Each row below holds a small network's activations on one input, seen along a few directions.
In each table, some parts of the input vary, and every possible input appears once, in random order.
Descriptions start from the smaller parts, as in this example, which fits no table here: one of 6 places along a line, together with either a single point or one of 9 places along a line or (one of 2 separate values, together with one of 5 places around a ring).
Shared parts are said once, and a part with two or three values counts as separate values.

Rows:
r1: [-2.96  0.21  3.42 -0.34 -4.16  4.53  0.26 -0.31  1.78  8.94  1.23 -5.24
  6.37 -4.30]
r2: [ 5.14  0.36  3.03 -1.30  2.31 -2.79  2.48  2.77  3.72 -2.82 -3.21 -1.49
 -6.06  2.62]
r3: [ 0.44 -1.74  0.83 -6.05  1.73  0.12 -0.61  4.02  2.58 -3.50 -0.29  3.41
 -7.01  0.98]
r4: [ 2.94 -2.25 -2.80  3.78 -0.52 -5.77 -1.53 -1.60 -3.16 -2.28  0.57 -3.49
  7.00  0.37]
r5: [-5.75  8.36  2.54  0.28  0.92  3.30 -2.65 -6.21 -4.16  7.42 -6.28  0.42
 -1.14 -3.76]
r6: [ 3.00 -1.23  0.91  4.68 -0.05 -2.60  3.74  4.31 -2.92 -3.48  1.43  0.33
  3.66  0.03]
r7: [-7.49  1.57  3.15  0.19 -2.70  7.53 -0.44 -8.54 -0.50  1.47 -4.58 -2.79
  6.33 -3.37]
r8: [ 0.07 -1.47 -5.88  1.99 -0.68  1.65  1.28  1.51 -2.92 -0.27  7.11  6.30
  1.95  3.46]
r9: [-0.47 -2.41  0.90 -0.24 -2.42 -3.54  0.30  3.33 -3.24 -2.31  6.48  6.02
  0.89 -2.48]
r10: [ 4.53 -0.86 -2.22 -0.91  2.32 -4.21 -2.37 -0.67  4.88 -2.85 -4.78 -7.04
 -3.60  1.22]
r11: [ 0.54 -0.55 -3.88 -2.08  3.26  1.79 -0.47  1.40  3.95 -0.29  2.33  3.58
 -8.38  5.24]
- What is each input in this table made of? => either one of 3 separate values or (one of 2 separate values, together with one of 4 places along a line)
- Change only the choice among 2 separate values in r6. List by row number the other rows that result. => r2

Rows:
r12: [ 3.16  0.92 -6.02  1.39  2.56 -1.53  0.55  2.04 -1.87 -0.57  2.38  4.28
 -3.84  5.16]
r13: [ 0.23 -0.21  4.09  2.89 -0.47  1.35  2.03 -1.73  0.38  1.07 -2.03 -6.60
  7.65 -0.93]
r14: [ 1.92 -2.49 -0.17  0.20  0.61 -0.03  1.99  6.40  2.40  1.51  3.67  1.94
 -4.09  5.02]
r15: [-2.12  5.24 -2.68  3.88  0.29  2.91  0.59 -4.43 -3.65  4.47  1.03  1.68
  3.07 -1.03]
r16: [-1.03 -3.99 -3.59 -0.12  0.53 -2.41 -1.98  2.53  0.62 -3.97  4.28  2.80
 -4.45  1.18]
r17: [ 3.41  1.48 -2.40  0.46  0.76 -3.18  1.36  1.13 -3.61 -5.80 -0.19  4.90
 -3.87  2.57]
r18: [-1.96  4.84  1.71 -3.01  3.77  2.04 -2.53 -3.37  4.07  6.32 -5.89 -2.45
 -7.86  0.99]
r19: [ 5.43 -4.66  0.73  1.38  1.08 -3.29  2.75  4.03  3.23 -4.22 -0.10 -4.09
 -0.12  3.91]
r20: [ 3.24 -2.59  1.04 -4.95  0.02 -3.04  1.27  5.52  0.32 -2.89  1.23  3.45
 -2.50  0.67]
r21: [-6.26  0.39 -1.44  1.52 -2.63  2.30 -1.54 -3.55 -1.44  1.02  1.60  0.43
  2.44 -3.97]
r22: [-3.91  2.01  2.39 -4.83  2.39  2.20 -3.81 -6.14  4.83  2.07 -5.62 -1.41
 -7.47  1.14]
r23: [ 1.45 -0.18  1.73 -0.11 -0.25  0.01  0.08 -2.66  1.01  1.47 -0.93 -5.83
  7.96 -4.21]
r24: [ 1.31 -0.98 -4.80  0.90  0.05 -2.36 -0.64  6.26  0.27  0.18  3.15  2.34
 -5.11  1.62]
r25: [ 3.17 -2.12 -2.96 -2.99 -0.23 -0.24  0.35  5.75  2.22  1.54  4.26  2.23
 -3.53  2.57]
r26: [ 4.83 -3.11 -2.65  2.11  0.77 -6.94 -1.45  4.09  1.25 -4.42  0.46 -3.32
 -0.64  1.04]
r27: [ 1.88 -2.43  2.68 -1.44  0.28 -1.96  3.87  5.55  0.05 -3.73 -0.08  2.51
 -3.85  3.20]
r28: [-1.63  4.63  0.43  2.38 -0.83  0.88  0.99 -4.44 -5.28 -0.31 -2.60  2.84
  3.53 -2.98]
r29: [ 1.51 -4.10 -1.88 -4.62 -0.71  0.29 -0.89  2.98  3.06 -3.43  4.52  3.17
 -2.63  2.44]
r30: [-0.11 -4.71  0.18 -0.87  0.32  1.52  1.88  3.01  3.26 -3.71  3.75  2.34
 -4.16  3.95]
r31: [-1.72  4.16  5.97 -4.99  2.47  0.66 -1.90 -3.10  1.86  1.65 -8.71 -1.83
 -7.26 -0.60]
r32: [-5.64 -0.92  3.26  0.74 -1.89  6.02  1.55 -2.95  0.20  1.62  1.10 -0.39
  3.94 -0.50]
r33: [-0.28  0.31  0.18  4.16 -0.86 -1.89 -1.92 -2.04 -1.40  1.04 -1.69 -5.51
  6.37 -4.66]
r34: [-4.12  2.23 -1.44  2.55 -0.85  2.58 -1.30 -6.87 -2.89  0.48  1.22  2.60
  4.38 -0.67]
r35: [-4.30 -0.65  1.23 -2.59 -2.95  4.62 -0.82 -3.19  1.12  2.32  2.48  0.80
  4.76 -3.17]
r36: [-3.27  1.29  5.67 -0.10 -4.05  2.66  3.24  0.07 -2.47  1.46 -2.02 -0.16
  3.80 -1.76]
r37: [ 1.61  2.58  3.50 -1.83  3.49 -2.81 -3.01 -5.50  5.24  1.60 -8.84 -7.76
 -3.69  0.04]
r38: [ 1.29 -0.93 -5.06  1.08  1.62 -0.68 -0.63 -1.53 -0.50 -5.25  2.73  4.87
 -3.78  4.05]
r39: [ 1.69 -1.66 -1.60 -1.05  0.15 -4.09  0.10  5.74 -2.15 -4.48 -0.10  3.32
 -4.40 -0.15]
r40: [-4.44  2.11 -1.33  2.68 -1.13  1.93 -1.36 -0.17 -2.74  6.27  2.07 -0.06
  2.62 -4.04]
r41: [ 7.01 -4.13 -0.58 -1.49  0.95 -4.10 -0.26  3.40  3.32 -3.39  1.71 -3.20
  0.26  0.83]
r42: [ 1.34  2.10 -0.83  5.33  0.73 -1.84 -0.51 -6.26 -2.26  0.36 -2.44 -2.95
  7.36 -1.77]
r43: [-2.00  0.78  0.56 -1.23 -2.21  4.46 -0.23  0.22 -0.62  7.48  1.49  0.11
  4.25 -2.48]
r44: [-3.76  2.02  2.24  0.86 -3.46  0.16 -0.75 -0.60 -5.22  0.73 -1.40  0.16
  3.07 -5.31]
r45: [ 6.95 -0.73 -4.26  3.46  2.42 -5.56 -0.06 -0.46  0.37 -5.82 -0.22 -0.95
 -0.64  3.27]
r46: [-1.65  1.74  3.52 -3.20 -1.78  3.50  0.78 -0.57 -2.46  1.23 -1.12  0.53
  4.64 -5.23]
r47: [-3.21  1.76  2.60  1.46 -0.95  5.90  2.20  0.84 -0.52  6.05  0.88 -0.79
  3.79 -0.19]
- What is each input in this table made of? => one of 4 separate values, together with either a single point or (one of 2 separate values, together with one of 4 places along a line)
- The inputs of r36 and r47 match in every part but the choice among 4 separate values. If r20 is changed in the same way as r36 into r47, which row does it become? => r25
- Change only the choice among 4 separate values in r39. List by row number the other rows that result. => r16, r24, r26
- Change only the place on the line of 4 in r38. List by row number the other rows that result. => r16, r29, r30

Rows:
r48: [-1.80  1.69 -0.27 -0.08  3.36  0.88 -2.05 -3.50  2.36  3.15 -2.00 -3.03
  0.35 -0.78]
r49: [-2.72  3.54  1.74  2.29 -1.19  3.09  1.59 -2.20 -3.57  3.90 -1.86  0.89
  2.30  0.75]
r50: [-2.87  2.89 -0.46  1.41 -1.58  2.80  0.06 -3.87 -2.30 -0.99  0.67  1.88
  3.58 -3.34]
r51: [ 5.24 -0.42 -2.96 -0.87  1.44 -2.48  1.45  4.67 -1.77 -2.19  1.36  3.69
 -3.47  3.47]
r52: [-2.18  0.73 -0.01  1.94 -0.07  0.48 -1.73 -3.12 -2.87 -1.26  1.36  1.50
  3.47 -3.57]
r53: [ 3.89 -0.29 -1.46  2.44  2.42 -3.20 -0.72 -1.32  3.51 -2.03 -1.67 -4.34
 -2.59  3.05]
r54: [ 0.65 -0.47 -2.55  0.76  0.70 -2.13  0.48  5.56 -1.25 -0.59  2.00  4.09
 -5.76  2.63]
r55: [-0.77 -1.83 -0.62  0.46 -4.03  0.30 -0.14  1.53 -2.00  2.01  3.33 -1.83
  5.82 -3.30]
r56: [ 3.58 -4.23 -0.93  3.50 -1.91 -3.45  2.90  3.92  0.15 -3.43  3.28 -2.24
  5.07  0.49]
r57: [-1.00  2.02 -1.48 -0.95  0.47 -0.31 -3.36 -3.83  2.12  3.52 -1.71 -3.71
 -0.58 -0.31]
r58: [-1.22 -1.83  1.45  1.66 -1.76  1.62  0.10  1.34 -1.70  1.65  3.62 -0.97
  6.61 -3.74]
r59: [-0.14 -5.62 -2.58  0.37 -1.48 -0.66  1.70  7.39  0.60 -1.52  6.19  3.16
 -0.39  1.36]
r60: [-3.47  2.04  6.30 -2.51 -0.38  3.41  0.40 -3.66  1.31  3.08 -4.94 -1.61
 -0.99  0.13]
r61: [-2.26  0.69 -1.91  0.59 -2.64 -1.33 -1.68 -3.00 -2.76 -0.51  0.65  1.30
  3.72 -2.65]
r62: [ 2.47 -2.16 -2.37  3.27 -0.39 -4.18  1.22 -0.68 -1.32 -6.23  0.88  0.25
  1.65  0.66]
r63: [ 3.08 -0.70  3.50 -1.25  1.45 -3.80 -0.01  0.62  3.34 -3.93 -4.85 -4.25
 -3.50  1.74]
r64: [ 4.66 -4.90 -2.12 -1.42 -0.68 -1.64  2.65  6.28  0.61 -2.47  5.86  2.80
  1.53  2.55]
r65: [ 4.13  0.46 -1.21  3.85  0.59 -4.45  1.44  2.23 -1.99 -2.69 -1.23 -1.35
 -0.35  1.60]
r66: [-2.60  2.02  1.03  0.91  1.16  4.29 -0.57 -5.78  1.82  4.56 -2.62 -2.05
  0.13  1.81]
r67: [-2.24  2.73  4.95 -3.30  0.34  3.48 -0.76 -2.54  1.83  1.71 -4.71 -2.29
 -1.18 -2.60]
r68: [-2.73 -0.74  2.33  2.10 -3.56  4.22  2.11 -0.12 -1.47  2.88  3.00  0.06
  6.80 -0.52]
r69: [-4.07  1.29  0.60  2.06 -1.83  3.49  0.53 -4.96 -3.00 -0.03  0.05  2.23
  3.61 -0.47]
r70: [-2.49  1.54  4.94 -3.17  2.09  0.58 -1.84 -1.47  1.62  1.21 -4.60 -2.78
 -1.25 -2.60]
r71: [-1.72 -0.85  0.40  1.45 -2.80  4.16  2.17  0.52 -1.28  2.16  2.50 -0.34
  6.94 -4.07]
r72: [-1.25  0.82  3.21 -3.88 -0.77 -0.60 -2.12 -2.10  1.60  2.30 -5.35 -2.90
 -1.27 -2.41]
r73: [-0.75  2.59  0.86  2.00  0.94  0.41 -1.04 -0.28 -3.72  2.26 -1.16  0.03
  1.92 -2.80]
r74: [ 5.24 -1.27 -2.95 -2.66  3.42 -1.54 -0.60  0.85  4.24 -1.06  1.16  0.69
 -6.01  5.14]
r75: [-1.42  3.80  0.15  1.64 -0.22  2.58  1.21 -1.23 -2.87  3.21 -1.91  0.73
  2.50 -2.68]
r76: [ 0.13 -1.36 -3.18 -1.27  2.54 -0.52 -1.64  2.23  3.62 -0.49  1.63  0.61
 -8.20  3.92]
r77: [-1.22 -2.75 -3.88  0.28 -0.39 -1.80  0.08  2.56 -0.57 -4.40  3.71  5.42
 -3.53  1.81]
r78: [ 4.18 -1.65  1.98 -5.80  2.57 -2.37  0.65  2.83  3.77 -2.86 -2.00  1.06
 -6.69  3.23]
r79: [ 3.64 -1.93 -3.59 -1.58  0.25 -2.11  0.58  1.95 -0.92 -6.01  4.02  4.96
 -2.06  2.88]
r80: [-0.48 -1.74  1.96 -4.56  1.47 -1.32 -0.63  3.79  3.37 -1.97 -1.47  0.89
 -9.37  2.26]
r81: [-0.25  2.85 -0.81  0.74 -1.40 -1.44 -1.18 -0.22 -3.29  3.23 -1.40 -0.29
  1.38 -1.98]
r82: [-1.21  3.03 -0.06 -0.41  1.85  3.51 -1.24 -4.42  2.79  3.84 -1.80 -2.26
 -0.20 -1.67]
- The inputs of r82 and r75 match in every part but one. If r74 is changed in the same way as r82 into r75, which row does it become? => r51
- What is each input in this table made of? => one of 5 places along a line, together with either one of 3 separate values or one of 4 places along a line
- Change only the place on the line of 5 in r49. List by row number the other rows that result. => r60, r66, r68, r69
- Change only the choice among 3 separate values in r63. List by row number the other rows that result. => r78, r80
- List by row number the other rows that have the place on the line of 5 in common with r56. => r55, r58, r59, r64, r68, r71
